These are the activations of a small neural network, seen along a few directions. Each row is one input.
In each table, some parts of the input vary, and every possible input appears once, in random order.
Descriptions start from the smaller parts, as in this example, which fits no table here: one of 6 places along a line, together with either a single point or (one of 2 separate values, together with one of 5 places around a ring) or one of 11 places around a ring.
Shared parts are said once, and a part with two or three values counts as separate values.
In the rows, zero is written as 128.

Other details of the inputs shift rows strongly along two fixed directions, in all tables alike. That doesn't count.

A family of inputs:
R1: [119 100  48 120  70 126  81 115 119 146 213 165 180  97]
R2: [111 167 166 135 168 121 168 119 142 106  51 109  94 167]
R3: [101 179 186 128 158 117 177 122 158  98  36  99  84 168]
R4: [145 118 131 125 122 144 122 134 121 143 149 124 128 105]
R5: [103 141 106 127 132 119 130 119 137 117 120 134 141 145]
R6: [ 53 170  64 113 114 105 102  99 143  77  97 153 149 168]
R7: [100 174 168 132 152 115 170 119 156  98  52 109  94 166]
R8: [207  90 185 153 159 160 169 147 109 187 151 101 102  93]
R9: [ 92 153 103 121 131 113 127 117 139 106 108 136 138 151]
R10: [ 78  87 154 112  85  42  44 161 119  14  55 167 107 214]
R11: [101 137  93 118 118 123 103 117 129 112 140 142 148 127]
R12: [199 113 207 141 174 162 165 158 111 170 120  89  91  98]
R13: [202 101 200 139 152 159 166 158 117 180 145  96  98  90]
R14: [165  70  74 117  86 150  72 139  98 177 248 150 179  53]
R15: [148 141 180 147 167 139 178 130 134 136  77 101  88 147]
R16: [145 112 106 123 128 141 103 135 110 143 171 134 150 100]
R17: [ 91 147 105 127 123 111 133 110 144 108 109 134 136 150]
R18: [208  99 186 148 170 161 164 154 104 182 141  98 102  95]
R19: [ 50 184  93 110 127 100 116 106 155  69  78 142 140 176]
R20: [ 72 135  36 108  66 111  70 102 136 106 178 171 182 125]
R21: [207  89 186 157 138 158 175 144 117 192 156 103 101  95]
R22: [ 65 174  96 115 124 111 116 106 146  78  84 139 132 165]
R23: [118 102  58 111  64 131  73 120 122 144 215 161 179  88]
R24: [148 143 187 144 157 131 185 131 139 137  80 101  87 142]
R25: [171  74  82 130 114 150  91 138  94 175 224 143 170  74]
Description of these inputs: either a single point or (one of 4 places along a line, together with one of 6 places along a line).
- A walk changes only the place on the line of 6. It starts at R1 and steps to R24. List the rest of the walk in order. => R9, R6, R2, R18
- Change only the place on the line of 4 in R14. List by row number the other rows that result. => R2, R8, R11

A family of inputs:
R26: [147 116 144 138 143 132 150 136 128 148 133 117 125 124]
R27: [103 126  72 121 100 115 100 113 125 119 159 154 159 127]
R28: [ 51 146  95 108  94  86  68 123 134  51  81 160 137 187]
R29: [127 123 118 125 131 127 120 127 126 133 150 128 143 114]
R30: [122 126 129 126 120 123 135 124 136 129 135 126 128 119]
R31: [ 85 167 116 122 145 112 130 111 140  86  86 132 126 162]
R32: [144 127 142 130 141 132 138 134 127 136 138 121 126 118]
R33: [114 144 140 134 141 119 150 117 136 120  92 120 114 147]
R34: [101 125  69 119 106 116 100 122 129 119 163 153 166 131]
R35: [145 125 153 132 130 131 152 134 134 137 130 120 112 119]
R36: [154 128 153 127 141 143 141 144 124 146 131 114 119 113]
R37: [150 118 130 139 136 140 137 132 121 144 136 128 124 126]
R38: [146 123 143 124 137 141 133 140 125 148 136 115 128 108]
R39: [113 119  82 119  98 122 103 116 125 122 169 151 152 113]
R40: [153  95 178 129 132 104 124 157 123 116 112 124 106 141]
R41: [130 126 123 124 109 130 126 129 134 131 147 132 133 116]
R42: [115 150 138 126 150 131 138 123 131 117  89 118 114 140]
R43: [102 167 148 123 153 128 144 122 141 108  67 111 108 154]
R44: [149 119 144 131 135 141 132 134 125 149 146 117 131 108]
R45: [146 115 136 133 143 137 133 128 118 142 145 121 128 110]
R46: [101 144 183 120 135  95 128 145 143  75  47 126  95 188]
R47: [151 126 151 135 126 135 147 135 130 147 131 120 119 123]
R48: [140 126 121 127 124 141 117 129 121 137 151 130 136 115]
R49: [150 114 134 137 131 143 134 132 123 153 142 121 129 120]
R50: [152 125 144 129 149 139 143 137 118 140 129 119 117 115]
R51: [138 112 111 135 127 137 122 126 120 145 149 133 139 119]
R52: [159 113 140 136 131 142 140 142 124 154 149 122 129 118]
R53: [ 86 158 112 114 139 113 125 120 140 101  98 128 135 146]
R54: [147 127 149 135 130 138 146 127 128 136 124 122 108 121]
R55: [151 125 145 130 135 140 134 137 125 143 143 120 127 113]
R56: [109 153 148 130 135 120 151 121 145 119  85 117 115 151]
R57: [147 120 155 131 125 138 147 133 133 146 134 115 116 111]
R58: [111 118  80 121 105 126 100 123 129 132 166 144 165 122]
R59: [ 91 144  78 121 110 121 102 115 134 109 131 147 153 149]
R60: [100 141 169 135 141  99 126 134 131  69  38 125  87 186]
R61: [168  75 162 138 126 113 113 153 105 124 135 127 111 124]
R62: [155 126 141 127 136 148 132 139 119 147 137 119 121 111]
R63: [153 124 136 129 140 145 132 136 116 143 136 123 121 111]
R64: [145 126 150 137 130 138 145 127 129 147 120 116 114 125]
R65: [109 121  77 114 116 125  96 121 119 124 161 144 159 111]
R66: [142 126 153 133 127 140 145 128 132 140 122 115 110 119]
R67: [153 127 147 136 145 143 139 131 120 139 129 121 117 118]
R68: [154 116 141 135 126 130 144 135 126 151 146 125 125 115]
R69: [124 126 125 130 123 121 135 124 132 136 133 128 134 126]
R70: [128 135 123 130 116 130 128 123 130 133 128 131 128 132]
R71: [149 114 133 138 125 137 135 125 121 152 140 126 125 113]
R72: [127 121 117 134 136 128 133 124 125 134 132 129 134 131]
R73: [100 128  61 119  91 119  88 110 125 120 163 160 163 125]
R74: [113 124  84 118  90 129  97 118 128 125 167 149 151 114]
R75: [101 123  76 118  95 124  96 110 128 119 159 151 153 116]
R76: [ 87 159 109 127 141 111 136 114 141  94  86 135 128 170]
R77: [141 125 139 134 142 140 132 125 122 138 129 121 123 117]
R78: [128 133 120 119 135 128 126 135 126 129 136 128 135 119]
R79: [131 115 120 128 119 129 129 121 126 134 148 131 130 111]
R80: [101 168 152 129 153 126 145 116 143 104  68 111 108 159]
- What do these inputs look like to the network? => one of 5 places around a ring, together with either a single point or (one of 2 separate values, together with one of 5 places along a line)
- Changing only the place on the ring of 5 turns R48 into R32. The same change can be made to R49. Which row results? => R26
- Changing only the place on the ring of 5 turns R61 into R60. The same change can be made to R79. Which row results? => R75
- Which other rows agree with R44 in the place on the ring of 5? List them by row number. => R36, R38, R41, R46, R47, R52, R55, R56, R57, R58
- A walk changes only the place on the ring of 5. It starts at R62 and steps to R36. List the rest of the walk in order. => R78, R50, R63
- Change only the choice among 2 separate values in R54. List by row number the other rows that result. => R75
